These are the activations of a small neural network, seen along a few directions. Each row is one input.
Each table varies a few parts of the input and shows all the possible inputs, shuffled.
A made-up example of a description, with smaller parts first: one of 8 places around a ring, together with either a single point or one of 11 places along a line or (one of 3 separate values, together with one of 4 places along a line).
Shared parts are said once, and a part with two or three values counts as separate values.

Other details of the inputs shift rows strongly along two fixed directions, in all tables alike. That doesn't count.

Table:
row 1: [ 35  31  46   4   1  17 -21 -14   6  -2 -11   1   3  14]
row 2: [-37  13 -11  19  -2 -22   6  18  -7  14  -6   9 -20   3]
row 3: [ 44 -36  -8 -32  17  28  28 -37  -7 -17  10 -18  20 -13]
row 4: [-21 -67 -52 -11   8 -17  34 -11 -26 -20  10 -36  -1 -46]
row 5: [-30  -2   5  10   5 -30 -16  23  -1  10 -11   5 -25  -9]
row 6: [ 34 -28 -17 -15  11  44  14 -26  -7 -17  -5 -28  42 -21]
row 7: [ 28 -32   0 -15   9  32  23 -27  -5 -35  -7 -37  36   8]
row 8: [-21  12 -20   9 -12 -20 -11  37  15  10   1  20 -12 -17]
row 9: [-41  -2  -1  -2  -3 -27 -12  28   9  13  13  17 -12  16]
row 10: [-38  -5  -2   1 -10 -28  -9  28   3  11   5  15  -9  16]
row 11: [-30  24 -14  32  -9 -25  -6  14  -9  11   5   5 -29  10]
row 12: [ 18  48  32  -9   5  26  -4 -14   8  18  -3  29   7  32]
row 13: [ 15  37  47 -12 -16  19 -14  -3  24  14  -7  11  18  40]
row 14: [ 23  44  45   8 -22  18 -21  -5  21   4   1   4   4  46]
row 15: [-28  -4  -3  -3 -13 -26   0  16  -1  20   8  20 -26 -10]
row 16: [ 32 -29  -2  -4   4  28  20 -30 -12 -42   4 -41  34   5]
row 17: [ 30  16  32 -26  -2  29   3 -23  12   9   7  15   5   8]
row 18: [ 25  27  40 -18  -3  16 -13  -1  25  15   3  20  15  44]
row 19: [ 27  38  34  -7 -12  35 -20   2  19  25  -7  30  16  17]
row 20: [-27  -5 -17  -1  -9 -32   1  28  10 -13   3   3  -7   4]
row 21: [ 36 -27 -16   1   7  43  16 -30  -7 -25  -5 -29  37 -19]
row 22: [ 27  46  30  13  -6  25   2 -19  -1   2  -6   5   8  25]
row 23: [ 45 -22 -12 -28   5  25  33 -33  -2 -38  -1 -22  19 -21]
row 24: [ 35 -21   9 -27  32  28   0 -30  -9 -21  -6 -12  22  -4]
row 25: [-12 -75 -53 -14  41 -25  13  -2 -28 -25   5 -28   1 -35]
row 26: [ 38 -26  -1 -11   1  30  29 -45  -9 -27  -1 -29  19 -16]
row 27: [-25  -9  -4  16   5 -31 -14  12  -5   0  -8  -1 -19 -12]
row 28: [-19 -58 -39  -9  27 -22   7   2 -29 -23  -4 -19  -1 -31]
row 29: [-22   4  -2  22   0 -32 -26  18  -5   4   0  -2 -32  -3]
row 30: [-21   7  -6   1   4 -38 -16  28   7  -3  -9  14 -23 -11]
row 31: [-17 -23 -31   1   8 -12  -5  24   1  17  13   9  -2 -18]
row 32: [-26 -10  -5   5 -12 -22   9  12   0  12   4   1 -27 -18]
row 33: [ 36 -30 -16 -21  20  48  12 -25  -6 -18   5 -15  38 -17]
row 34: [-28  25 -20  11  -4 -31   5  23   1   3  -4  19 -20   1]
row 35: [-13 -61 -46   7   3 -17  32 -12 -30 -30  17 -40  -9 -46]
row 36: [-39   3   2  19 -17 -31  -9  23   9   7   3   5 -12  14]
row 37: [-18 -11 -30  26  -9  -9 -10  18  -5   2  11 -11 -12 -18]
row 38: [-31   2   3   3   4 -32 -22  21   0  16  -9   8 -19  -7]
row 39: [ 34  45  45   3 -25  21 -11 -17  17  14   4   9 -13  21]
row 40: [ 30  36  23 -11  10  23   2 -16   7  16  -2  21  12  31]
row 41: [-24   9  -9  29 -16 -16 -16  29   3  17   9   7 -14 -15]
row 42: [ 29  29  30   1 -10  39 -10  -3  19  15 -11   9  17   8]
row 43: [-36  15 -12  10  -1 -24   0  19 -10  20  -1  24 -18   8]
row 44: [ 19  57  38  13 -10  21  -4 -17  10  15 -13  19   5  33]
row 45: [-38  17 -12  12  -3 -25   1  16  -7  21  -3  12 -15   4]
Description of these inputs: one of 5 separate values, together with either a single point or one of 8 places along a line.
Question: Changing only the choice among 5 separate values turns row 23 into row 34. The same change can be made to row 39. Which row results?
Answer: row 11
Question: Which other rows does row 40 become when the choice among 5 separate values takes its other values? List them by row number.
Answer: row 3, row 18, row 25, row 31
Question: List by row number the other rows that have the choice among 5 separate values in common with row 6.
Answer: row 8, row 19, row 21, row 31, row 33, row 37, row 41, row 42
Question: Which other rows does row 7 become when the place on the line of 8 takes its other values? List them by row number.
Answer: row 9, row 10, row 13, row 14, row 16, row 18, row 36

Table:
row 46: [-46 -68 -56 -10   7  -4  -1  37  -4  -2  25  -8  25 -17]
row 47: [-17 -29 -62  33  11 -15  16   5 -30   7  18 -11 -15 -36]
row 48: [-19  39  29 -10  -3 -28 -30  36  32  45  -4  46 -49 -19]
row 49: [ 58  -9  -5 -29  21  50  30 -27  11  -3  -3   7  33 -25]
row 50: [ 58   8  13   9 -26  35  12 -35   7 -47  -7 -49   7 -17]
row 51: [-22 -50 -35   3  -6  -7 -14  38  11  23  19   3  12 -37]
row 52: [-40 -37 -28 -31   6 -45  26   3 -10   4  12   2 -11   9]
row 53: [ 36  36  30  32 -21  51  12 -33  -1  18  -7  -6  17   5]
row 54: [-38  66   7  40 -55 -17  -6  41  24  11  10  23 -20  36]
row 55: [-19 -35 -21  28 -16 -43  14   6 -15 -59   3 -45 -20 -13]
row 56: [ 56  60  78   2   8  25 -31 -32   6   3  -7  16  -4  50]
row 57: [ 20 -21   1   7  15  32  34 -52 -27 -34 -16 -54  36  27]
row 58: [ 43 -11  -8   0  -6  26  37 -38  -4 -67 -11 -61  41  30]
row 59: [ 41  66  52   0   9  27 -17 -26  11  15 -10  14  12  74]
row 60: [-25 -79 -13 -14  19 -30 -24  21  -2 -20  12 -20   6 -22]
row 61: [ 55 -12 -27  -7  22  48  15 -28 -15 -21 -21 -10  46 -33]
row 62: [-39 -52 -22 -15  12 -28 -18  35   9   4   7 -10  17  12]
row 63: [-26 -36  -8 -19  32 -44   3  16  -3 -14   0   8 -24 -22]
row 64: [-16  51  23  30 -12 -26 -42  21   6  43   6  24 -57  -1]
row 65: [ 42  -2  24  14  -5  48  10 -53 -15 -16 -13 -44   6 -18]
row 66: [-21 -54 -17  -9   0 -16 -34  31  11  11  12 -13 -10 -44]
row 67: [-23 -48 -51 -14  -8 -23  35   2 -14  16  24   8 -12 -47]
row 68: [-14  39  -8  49 -53 -19   2  27  21   8   9   5 -20  -7]
row 69: [ 58  50  74 -43 -22  37 -13 -34  29  32  -1  31 -10   9]
row 70: [-36 -18 -41   0  28 -39  -3  22 -19 -14 -24  -4   5   3]
row 71: [-55  55  16  45 -33  -6  -7  25   1  42   4  27 -22  34]
row 72: [-37 -31 -33 -23  32 -39  19  20   0  -4  -3   4  -5   2]
row 73: [-42  47   7 -10  -2 -15  -7  45  27  44   8  62 -17  19]
row 74: [-34  43  59  41 -21 -32 -28  12  -1  23  -9  13 -42  28]
row 75: [-45 -49 -58 -27   0 -19  41   6 -22   1  28   6  -3 -18]
row 76: [ 56  69  58 -11   1  37 -43 -13  21  15 -34  26   5   1]
row 77: [ 36   7 -16  -1  19  54  21 -36 -22 -17  10 -13  34  23]
row 78: [ 36   8 -16 -19  24  55  12 -22 -15 -26 -19  -1  54   6]
row 79: [ 48 -25   7 -21  40  21  -2 -35 -23 -53 -30 -22  32 -10]
row 80: [-30  24  49 -19 -17 -52 -21  17  15  33  11  48 -46  17]
Question: What is each input in this table made of?
Answer: one of 5 places around a ring, together with either a single point or one of 6 places along a line
Question: Changing only the place on the ring of 5 turns row 78 into row 79. The same change can be made to row 77. Which row results?
Answer: row 56
Question: Which other rows does row 67 become when the place on the ring of 5 takes its other values? List them by row number.
Answer: row 52, row 69, row 75, row 80
Question: Which other rows does row 64 become when the place on the line of 6 takes its other values? List them by row number.
Answer: row 48, row 50, row 65, row 69, row 76
Question: Which other rows does row 53 become when the place on the ring of 5 takes its other values? List them by row number.
Answer: row 57, row 65, row 71, row 74

Table:
row 81: [-56 -58 -36  35   8 -54  31   8 -25  -9   1 -37 -25 -25]
row 82: [ 70 -55  -9  -4  20  42  41 -72 -29 -47  17 -59  26 -11]
row 83: [-65 -51 -39  53 -16 -43  13  16 -34 -28  -4 -46  -9 -27]
row 84: [-59 -65 -53  -5  34 -38  -6  45  -8 -26  14 -18  -6 -19]
row 85: [ 69  35  69 -69  -1  63 -27 -31  35  40 -11  31  21  10]
row 86: [-30 -60 -66   7   9 -35   2  48   6 -12  10  -4 -10 -71]
row 87: [-33  58  30  30 -37 -38 -29  28  29  62   3  19 -65   9]
row 88: [-49 -46 -55  14   7 -75  34   9 -21 -30   5 -37 -27   3]
row 89: [ 76 -26 -29 -11  30  53  42 -58 -29 -57 -17 -34  31 -56]
row 90: [ 80  41  69 -63  -8  58  -7 -22  43  21  -8  54  22  -6]
row 91: [-51 -41 -60  39 -27 -31   0  13 -27 -15   6 -54 -28 -48]
row 92: [ 61  33  79 -15  10  58 -32 -11  38  14 -27  15  52  40]
row 93: [ 58 -30 -28 -25  47  26  37 -63 -39 -71 -27 -49  47  10]
row 94: [-42 -37 -67  19  20 -37   0   9 -37   2  -6 -27 -36 -58]
row 95: [ 67 -30 -22   9 -17  58  42 -53 -19 -75  -5 -61  39 -46]
row 96: [ 54  47  44 -60  -4  77  10 -24  30  44   5  58  50  39]
row 97: [-39  42  22   1  -9 -57 -50  66  42  34  -9  46 -15  50]
row 98: [-46 -51 -50  50 -22 -41   1  11 -39 -27  27 -38 -24 -31]
row 99: [-53 -73 -54 -49  25 -69  14  26 -15 -12   6   5  -6 -13]
row 100: [-29  59  29  37  -9 -42 -47  29  -3  50   6  53 -53  14]
row 101: [-56 -55 -92  10  13 -15  19  46  -7  11  23   0  19 -26]
row 102: [-33  21  41 -22 -13 -42 -49  42  22  69  24  77 -41   9]
row 103: [ 71 -73 -19 -26  38  55   4 -38 -13 -43  12 -41  59 -19]
row 104: [-58  78   1  57 -64 -12 -10  43  14  47  13  37 -20  35]
row 105: [-52  21  52 -20  -7 -43 -37  47  27  67  -7  69 -26  13]
row 106: [-61  67  40  43 -43 -35 -35  41  14   9   5  19 -45  42]
row 107: [-49  70   5  39 -40 -23   8  35  23  65  19  46 -35  37]
row 108: [-53  71  32  22   4 -40 -36  36   3  26  -7  46 -53  33]
row 109: [ 42 -70  -4 -82  51  49  32 -48 -17 -53   5 -25  46  -9]
row 110: [ 59  63  77   4  14  51 -14 -42   3   8 -40  15  27  37]
row 111: [ 76 -38 -18  -8   7  47  61 -61 -10 -56   1 -52  23 -44]
row 112: [ 58  85  32   0   0  77  11 -37   5  24 -13  34  38  44]
row 113: [ 75  43  58 -28  -1  70 -44 -13  46  27 -17   8  33  19]
row 114: [ 55  63  81 -11  -2  48   5 -42  23 -11  -5  -2   5  63]
row 115: [-58 -38 -58  32 -18 -63  16  17 -30 -49   0 -46 -11   1]
Question: What is each input in this table made of?
Answer: one of 5 places along a line, together with either a single point or one of 6 places along a line
Question: Changing only the place on the line of 5 turns row 101 into row 104. The same change can be made to row 103. Which row results?
Answer: row 98
Question: Which other rows does row 85 become when the place on the line of 6 takes its other values? List them by row number.
Answer: row 90, row 99, row 102, row 105, row 109
Question: Which other rows does row 86 become when the place on the line of 5 takes its other values? List them by row number.
Answer: row 89, row 90, row 95, row 111

Table:
row 116: [-38   6  -7  -6   2 -12 -21  38  13  49  13  42  -3  11]
row 117: [-60 -50 -79  41 -13 -49  21  32 -22 -30   8 -45 -14 -28]
row 118: [ 22  64  47  30 -24   9 -13 -15  12  12 -12   7  -5  42]
row 119: [-36  -2  14 -17 -12 -25 -10  29  19  38  10  32 -16   5]
row 120: [ 37  26  27  18   5  28  18 -47 -15 -17 -11 -25   0  22]
row 121: [-36  34   2  43 -29 -24 -13  25   8   1   1  -3 -22  14]
row 122: [ 55 -17  -1  10   3  54  32 -50 -20 -62  -8 -51  46   4]
row 123: [ 27  47  56 -21   8   8 -42  10  29  24 -23  40  -2  16]
row 124: [ 14  74  56  23 -26  14 -16 -19   0  12 -11  10 -14  44]
row 125: [-32  -8 -45  31 -24 -22   6  24  -6  27  17   9 -39 -64]
row 126: [-54 -89 -62 -10  15 -55   7  29 -19 -12  27 -20 -22 -44]
row 127: [ 73 -73 -27 -59  45  45  42 -60 -21 -68   0 -46  49 -24]
row 128: [ 62 -46  14 -36  32  53  -6 -37  -4 -28 -11 -31  48 -17]
row 129: [ 18  52  55 -37  -6  11  -8   3  32  32  -9  51   2  31]
row 130: [-51 -18 -49 -10  22 -35   1  40  -8  23   8  31  -9 -13]
Question: What is each input in this table made of?
Answer: either a single point or one of 6 places along a line or (one of 2 separate values, together with one of 4 places along a line)
Question: A walk changes only the place on the line of 6. It starts at row 120 and steps to row 124. List the rest of the walk in order.
Answer: row 118, row 122, row 121, row 117
